A small network was trained on made-up records. Each row is its average activation on records with the value named, seen along a few directions.
Related values have similar rows: they may be neighbours, one step apart, or belong to one group.
In the rows, 500 means zero.
Random noise pushes rows far along 15 fixed directions. That doesn't count. These rows show it; they differ only by the noise:
[441 437 610 739 347 568 224 661 493 571 667 510 575 385 544 606 411 516
 440 640 485 539 735 590 357 400 671 435]
[363 487 447 514 402 662 399 507 476 215 608 657 446 595 418 570 647 311
 613 794 297 256 554 846 500 246 496 409]
[431 962 511 523 375 364 202 464 468 335 751 654 491 555 461 337 513 540
 459 622 679 337 574 749 472 499 284 527]
[400 469 335 585 293 449 865 506 443 570 529 386 487 462 397 519 793 284
 769 466 397 253 470 601 477 482 556 776]
[430 613 349 354 623 534 339 544 580 563 617 540 622 680 678 467 462 421
 560 309 439 496 521 600 472 480 544 226]
[298 635 694 390 499 476 451 530 474 574 701 374 391 574 499 391 761 421
 581 228 343 537 396 184 691 459 618 263]
[458 542 591 497 393 580 431 600 319 668 558 580 609 515 494 692 646 433
 623 401 161 180 743 561 536 352 580 468]
[481 579 393 537 274 324 282 620 551 736 742 443 376 499 423 225 657 556
 630 443 746 498 453 436 430 615 464 743]
[596 703 361 499 663 520 439 381 450 534 242 737 294 523 516 654 446 633
 660 638 436 228 405 493 600 665 158 568]
[623 378 415 562 499 425 609 413 378 306 409 595 750 361 535 724 356 492
 295 577 523 275 765 433 434 448 298 481]
[565 351 410 545 494 747 394 452 234 465 481 473 630 583 596 539 546 616
 442 483 323 382 537 371 636 462 636 564]
[351 564 198 715 433 350 516 583 380 809 592 428 455 426 521 479 463 500
 570 546 551 407 531 679 410 953 371 706]
[578 210 352 326 575 837 356 623 651 523 401 555 505 768 526 421 583 451
 617 577 328 595 346 774 462 340 719 473]
[428 302 371 513 454 552 327 541 517 487 563 546 523 593 455 443 355 557
 195 671 505 485 533 632 547 716 458 518]
[375 614 483 625 532 778 400 453 292 438 613 471 283 616 540 522 332 605
 668 570 386 438 428 430 701 576 708 401]
[564 481 539 432 394 477 441 559 575 382 689 419 497 555 410 236 346 600
 331 497 823 635 482 411 460 520 556 528]
[571 558 822 309 352 583 391 774 694 482 661 561 568 568 354 403 448 523
 330 512 576 463 662 634 351 246 598 363]


Field Rik:
t8: [218 429 588 524 549 794 497 493 373 421 582 424 250 545 528 570 489 506
 468 649 232 487 397 459 706 500 679 250]
t9: [308 323 525 560 311 347 300 450 579 439 710 607 392 456 404 547 615 383
 333 656 440 343 604 401 602 414 398 484]
t6: [480 681 497 516 593 286 640 482 531 697 536 462 397 455 536 541 309 520
 630 313 626 541 492 352 477 724 433 447]
t2: [323 433 394 523 559 197 337 437 425 434 718 431 610 379 584 329 671 340
 390 520 605 772 553 626 363 532 337 404]
t4: [562 324 414 321 687 461 645 473 381 614 301 471 762 571 549 560 676 410
 394 286 238 502 493 532 554 617 403 482]
t7: [442 390 392 271 524 324 680 489 470 638 440 503 468 546 382 472 589 399
 550 280 369 409 481 454 659 627 418 533]
t1: [527 251 315 422 479 583 616 521 397 538 472 455 629 484 589 611 311 599
 289 400 490 318 650 308 578 531 543 466]
t5: [664 569 581 473 387 499 212 525 358 581 646 616 572 514 479 469 276 654
 563 526 640 445 744 637 372 388 521 600]
t3: [654 407 321 359 533 456 362 492 748 622 405 587 665 577 670 523 634 448
 647 257 496 527 505 441 446 242 572 477]
Rik is arranged as a ring.
What is the length, in steps, of the shortest route from t2 to t3?
Answer: 4
Name the neighbours of t9, in listed order.
Answer: t6, t5

Field Rav:
d20: [544 362 650 556 335 234 395 507 509 467 588 518 544 322 358 557 380 444
 516 463 632 571 747 353 483 367 514 441]
d5: [476 271 239 486 610 377 457 680 451 562 638 405 789 441 674 448 731 371
 305 425 492 572 604 450 279 574 288 333]
d8: [391 652 545 730 583 322 573 233 188 633 540 195 685 348 741 525 506 481
 586 112 454 813 516 148 606 655 693 504]
d1: [422 569 362 383 730 493 748 819 257 815 713 343 176 409 580 469 344 550
 938 356 624 415 534 245 299 762 353 159]
d19: [438 606 309 573 220 583 535 454 695 415 559 640 508 547 439 562 434 414
 480 779 574 128 587 884 404 400 436 728]
d15: [682 306 800 500 475 272 418 626 271 642 443 399 632 311 283 372 573 482
 570 401 561 898 644 565 371 523 539 647]
d10: [497 675 677 473 690 186 265 254 722 455 211 790 271 498 399 613 379 468
 541 533 435 792 400 624 709 617 261 444]
d6: [579 323 829 549 428 542 488 446 480 375 323 697 368 403 276 751 394 491
 580 632 284 510 682 549 645 240 675 560]
d22: [687 628 654 355 756 630 600 621 428 461 287 728 331 416 506 703 451 615
 607 669 437 210 545 466 385 430 108 295]
d18: [493 436 352 549 571 449 700 393 481 461 419 421 617 417 581 557 483 357
 593 458 456 616 511 617 400 451 534 483]
d13: [481 616 467 556 543 353 620 452 564 484 422 553 529 366 526 637 577 341
 654 567 470 484 554 692 331 346 384 475]
d14: [594 744 651 606 524 727 171 490 588 534 331 605 451 531 638 431 594 867
 256 671 563 468 259 431 593 569 436 664]
d9: [387 245 467 339 361 851 552 845 276 732 686 266 298 600 425 272 947 625
 506 533 332 297 336 316 537 528 623 629]
d12: [500 350 675 369 615 283 637 534 371 576 308 456 312 379 264 469 524 476
 516 436 438 660 431 324 624 743 307 458]
d7: [481 467 586 561 434 422 682 316 526  61 546 449 653 491 382 493 417 408
 132 633 603 518 518 464 591 483 444 477]
d21: [378 502 432 572 557 567 613 491 176 567 595 374 672 545 578 513 343 580
 317 385 392 338 600 452 610 816 586 496]
d16: [565 495 816 712 578 549 721 565 271 527 362 390 594 305 442 685 343 559
 434 538 427 669 616 488 405 613 633 515]
d2: [388 525 489 493 349 681 466 423 420 611 536 463 432 598 553 538 724 554
 455 441 277 242 414 344 732 463 594 624]
d17: [610 419 565 475 633 466 353 427 223 273 520 615 465 545 312 459 218 497
 619 656 495 686 615 669 523 573 427 406]
d11: [413 423 666 551 301 261 843 488 621 575 548 386 634 421 330 607 443 331
 388 313 495 466 630 381 526 534 655 576]
d4: [589 319 520 604 438 456 301 468 519 639 381 780 300 389 378 784 164 597
 625 692 417 400 746 585 533 473 501 640]
d3: [749 618 506 281 741 489 175 518 509 557 433 633 680 661 653 431 564 602
 423 283 477 618 534 440 470 458 315 307]
Rav is arranged as a ring.
Name the neighbours of d22, in listed order.
Answer: d5, d1
Name the neighbours of d14, in listed order.
Answer: d15, d21
Name the neighbours of d7, in listed order.
Answer: d17, d3
Name the neighbours of d8, in listed order.
Answer: d19, d18
